Each row below is a small network's average activation on inputs in which a field has the value named, seen along a few directions.
Values that are neighbours, or in one group, have similar rows; names and order tell nothing.
In the rows, 500 means zero.
Strong random noise was added to every row along 19 fixed directions; ignore it. To show where, here is one row again and again, with new noise each time:
[519 456 243 889 676 611 667  16 439 365 515 343 781 582 402 703 588 411
 148 200 414 756 442  77 700 478 722 749 196]
[307 468 820 402 412 740 202 839 231 298 710 511 342 495 715 777 567 565
 647 697 544 542 456 429 514 494 914 561 620]
[432 366 186 436 423 610 576 438 555 714 780 702 320 538 556 649 217 637
 325 559 489 978 374 290 394 406 428 324 410]
[328 538 677 405 758 210 358 822 259 593 369 566 652 537 172 568 650 602
 439 351 389 593 543 734 570 547 509 492 750]
[572 696 214 370 453 417 483 340 622 532 446 474 562 627 381 662 443 448
 508 363 532 384 726 508 568 698 449 390 447]
[532 381 501 249 364 762 699 311 552 648 539 472 340 622 630 328 511 422
 384 588 428 431 627 467 214 579 459 493 384]
[474 440 497 486 490 719 372 584 469 536 659 263 495 523 526 570 648 737
 655 603 684 570 557 348 475 488 521 447 353]
[608 299 698 509 283 433 603 443 481 661 685 467 512 246 701 596 548 607
 368 617 706 459 696 483 457 820 362 318 536]
[431 316 398 640 526 592 748 128 616 344 431 452 647 453 563 483 477 437
 659 779 538 466 308 345 457 472 597 491 560]
[451 726 595 323 480 793 279 608 706 607 524 537 343 588 646 515 606 542
 503 478 451 576 475 463 785 554 809 432 465]
[418 522 490 344 513 416 519 632 472 427 460 577 560 353 453 536 621 690
 516 687 596 372 427 631 537 683 494 533 564]
[216 588 557 423 657 280 460 100 618 348 210 506 378 730 401 365 704 408
 414 604 506 498 534 482 356 679 725 613 463]
[815 591 561 488 601 542 384 412 493 518 449 247 399 264 425 760 638 551
 573 538 713 742 478 492 433 463 367 721 530]
[638 302 490 907 329 432 423 360 604 489 679 478 454 446 589 464 465 544
 658 381 525 616 431 353 572 488 300 400 375]
[645 545 430 795 288 690 566 502 398 306 554 413 227 541 886 553 528 582
 324 458 429 488 540 146 430 537 285 583 178]
[745 499 674 416 582 791 429 439 411 617 454 345 351 525 571 707 502 373
 615 494 341 698 586 469 293 356 492 620 547]
[404 527 342 411 370 463 644 574 575 561 690 579 634 455 738 618 595 625
 616 550 564 444 410 357 655 559 290  76 773]
[546 318 634 544 218 588 444 629 348 426 442 338 475 447 480 234 581 563
 650 489 584 463 569 588 306 515 271 332 725]
[812 697 592 691 252 783 436 240 697 400 481 242 451 644 729 605 548 400
 605 506 589 517 661 359 617 698 616 418 492]
[537 628 457 351 656 531 536 285 761 673 494 544 711 624 391 531 573 375
 606 419 438 669 404 573 669 448 665 399 731]
[709 608 472 908 540 677 229 418 454 237  64 382 784 372 786 411 628 687
 787 316 259 564 746 362 346 284 327 412 391]


Z, 13 values:
z8: [418 747 258 165 435 533 598 306 605 421 547 510 559 733 408 569 517 488
 359 574 672 492 529 515 558 679 734 441 575]
z7: [433 581 376 421 400 636 465 456 503 378 375 243 367 429 498 282 799 584
 531 481 666 449 309 349 612 428 336 410 593]
z6: [503 271 553 468 285 677 531 652 429 664 638 562 249 363 456 481 303 360
 576 457 426 658 208 524 571 350 330 306 780]
z10: [273 237 604 305 291 389 862 343 456 588 598 434 360 522 393 372 437 233
 229 712 713 382 398 517 468 727 552 361 861]
z9: [464 431 563 497 316 633 406 620 581 556 676 527 376 336 621 572 402 594
 530 676 608 420 421 517 700 663 640 452 387]
z12: [523 410 726 783 579 504 310 444 475 366 542 623 730 326 838 525 449 450
 756 439 370 323 680 421 408 251 646 522 298]
z13: [791 621 362 414 557 425 370 148 771 590 416 460 342 694 254 619 424 442
 792 552 471 705 529 683 286 569 352 610 430]
z4: [464 626 599 447 558 566 509 873 524 638 494 567 561 574 511 342 302 580
 432 609 488 475 554 671 553 421 603 412 459]
z2: [450 463 473 328 658 451 930 406 536 749 615 568 620 698 362 486 494 348
 321 546 324 372 326 591 542 573 442 483 584]
z1: [529 441 535 436 402 635 735 554 437 447 678 314 175 579 557 397 585 368
 416 586 601 398 166 347 542 377 381 651 549]
z3: [639 636 522 539 482 626 370 479 658 495 646 646 461 548 782 472 407 563
 460 562 447 603 567 533 382 430 651 699 134]
z11: [317 494 500 477 366 565 461 232 460 444 407 360 429 617 317 449 817 542
 436 387 452 469 398 406 630 829 441 326 586]
z5: [382 576 361 317 463 516 190  44 661 371 486 789 196 439 769 762 691 589
 575 564 300 843 240 333 374 609 588 525 446]
The values of Z form 5 separate groups.
- List the group mates of z7, in the order listed. => z8, z1
- List the group mates of z9, in the order listed. => z3
- List the group mates of z4, in the order listed. => z6, z2
- List the group mates of z10, in the order listed. => z13, z5

T, 9 values:
t8: [439 444 518 504 347 408 236 615 516 413 383 657 217 322 625 393 198 387
 653 502 498 348 684 548 362 365 477 438 424]
t9: [421 335 356 429 553 507 353 283 465 467 309 583 466 432 338 577 335 418
 764 515 267 563 405 555 379 400 498 429 601]
t2: [713 434 409 663 382 493 123 376 403 337 620 472 585 241 457 746 429 492
 790 286 556 646 539 513 390 378 452 607 423]
t7: [539 418 524 377 697 492 320 689 519 659 711 556 529 460 457 757 486 660
 872 625 450 362 525 572 561 436 498 550 276]
t6: [509 372 575 646 455 424 476 415 671 622 640 382 581 377 528 488 501 509
 565 518 775 405 640 430 684 591 579 403 398]
t4: [504 547 375 679 677 460 377 771 339 477 428 336 543 291 518 673 632 653
 754 317 426 463 364 312 683 202 108 384 541]
t3: [484 464 279 278 616 419 586 458 326 444 598 233 455 281 455 829 619 550
 423 598 860 411 572 296 363 478 384 707 412]
t1: [694 458 575 749 534 635 566 566 513 444 542 418 503 355 531 486 620 571
 559 501 530 716 198 438 586 337 362 667 536]
t5: [346 474 439 292 498 525 381 493 391 508  84 545 376 318 167 531 390 322
 539 411 346 552 412 655 544 520 496 360 910]
The values of T form a 3 by 3 grid.
- Fewest steps between t1 and t9? => 4
Each value of T is a pair of two hidden parts, and every pair occurs once (3 first parts, 3 second parts).
- Changing only the second part turns t7 into t3. t8 has the same second part as t7; what does that change turn t8 into? => t6
